A small network was trained on made-up records. Each row is its average activation on records with the value named, seen along a few directions.
Values that are neighbours, or in one group, have similar rows; names and order tell nothing.
(in the rows, 500 means zero)
Random noise pushes rows far along 2 fixed directions. That doesn't count. These rows show it; they differ only by the noise:
[587 204 480 507 558 641 316 449 503 674 415 623 546 472 623]
[550 244 484 441 529 561 362 461 534 648 411 580 565 412 632]
[565 401 498 420 519 498 371 563 418 527 414 432 553 507 529]
[562 604 516 358 492 382 407 687 302 375 414 239 549 581 416]


Field BON:
vubo: [454 653 468 653 568 433 514 344 553 546 594 571 564 642 352]
kupon: [397 809 539 468 423 264 698 375 543 264 495 242 488 590 338]
renil: [439 552 600 478 389 457 504 482 354 419 550 504 586 467 543]
fulos: [421 575 438 419 486 368 614 609 760 520 491 459 363 297 585]
dufar: [393 558 592 526 400 327 812 513 483 363 644 462 626 473 460]
liv: [511 314 503 433 447 616 402 409 494 605 424 664 568 359 695]
nifi: [361 609 443 380 500 400 598 563 752 491 481 508 272 298 609]
dogo: [472 585 446 548 506 520 544 345 661 440 502 578 432 571 400]
dabap: [386 550 516 600 377 367 677 474 455 430 629 488 625 480 493]
biz: [489 649 469 596 556 552 409 494 507 473 490 595 344 578 370]
funob: [505 243 421 412 565 563 589 471 858 729 520 636 503 192 760]
fabe: [601 308 519 509 534 719 463 501 442 646 475 568 506 521 593]
saref: [637 401 547 567 570 695 363 552 277 548 530 559 507 615 384]
The values of BON form a ring.
Question: List every value one step from renil, in the order listed.
Answer: liv, dabap
Question: List every value one step from fulos, in the order listed.
Answer: nifi, funob
Question: List every value one step from vubo, in the order listed.
Answer: kupon, dufar

Field BEM:
dife: [323 705 536 290 365 193 668 388 549 367 506 362 646 363 443]
ribot: [374 572 415 466 444 268 587 430 802 533 550 575 522 375 639]
getap: [596 265 552 419 472 546 538 552 564 631 413 461 496 421 665]
nase: [402 418 606 423 409 456 500 429 424 557 596 593 630 373 585]
bomu: [422 384 555 553 434 515 413 354 402 564 591 639 650 436 547]
puz: [463 428 516 664 477 510 582 288 663 643 530 671 602 496 542]
lolok: [658  78 443 569 562 695 380 483 540 756 427 707 592 454 719]
kag: [434 770 491 331 514 388 524 656 475 305 416 288 296 489 353]
tupig: [550 439 406 376 532 558 449 538 615 573 443 446 485 309 529]
fav: [387 421 448 633 552 541 661 328 752 554 592 700 453 396 559]
famor: [482 523 426 266 586 475 490 550 638 518 410 438 430 336 525]
feteg: [455 527 477 520 567 502 631 481 704 434 530 580 361 457 481]
tup: [497 689 609 391 322 284 529 685 221 322 446 246 584 542 464]
The values of BEM form a ring.
Question: A walk along BEM starts at tupig and steps to its neighbour famor. Put dife, getap, puz, tup in the order it reaches them.
Answer: puz, dife, tup, getap
Question: List every value one step from fav, in the order listed.
Answer: ribot, feteg
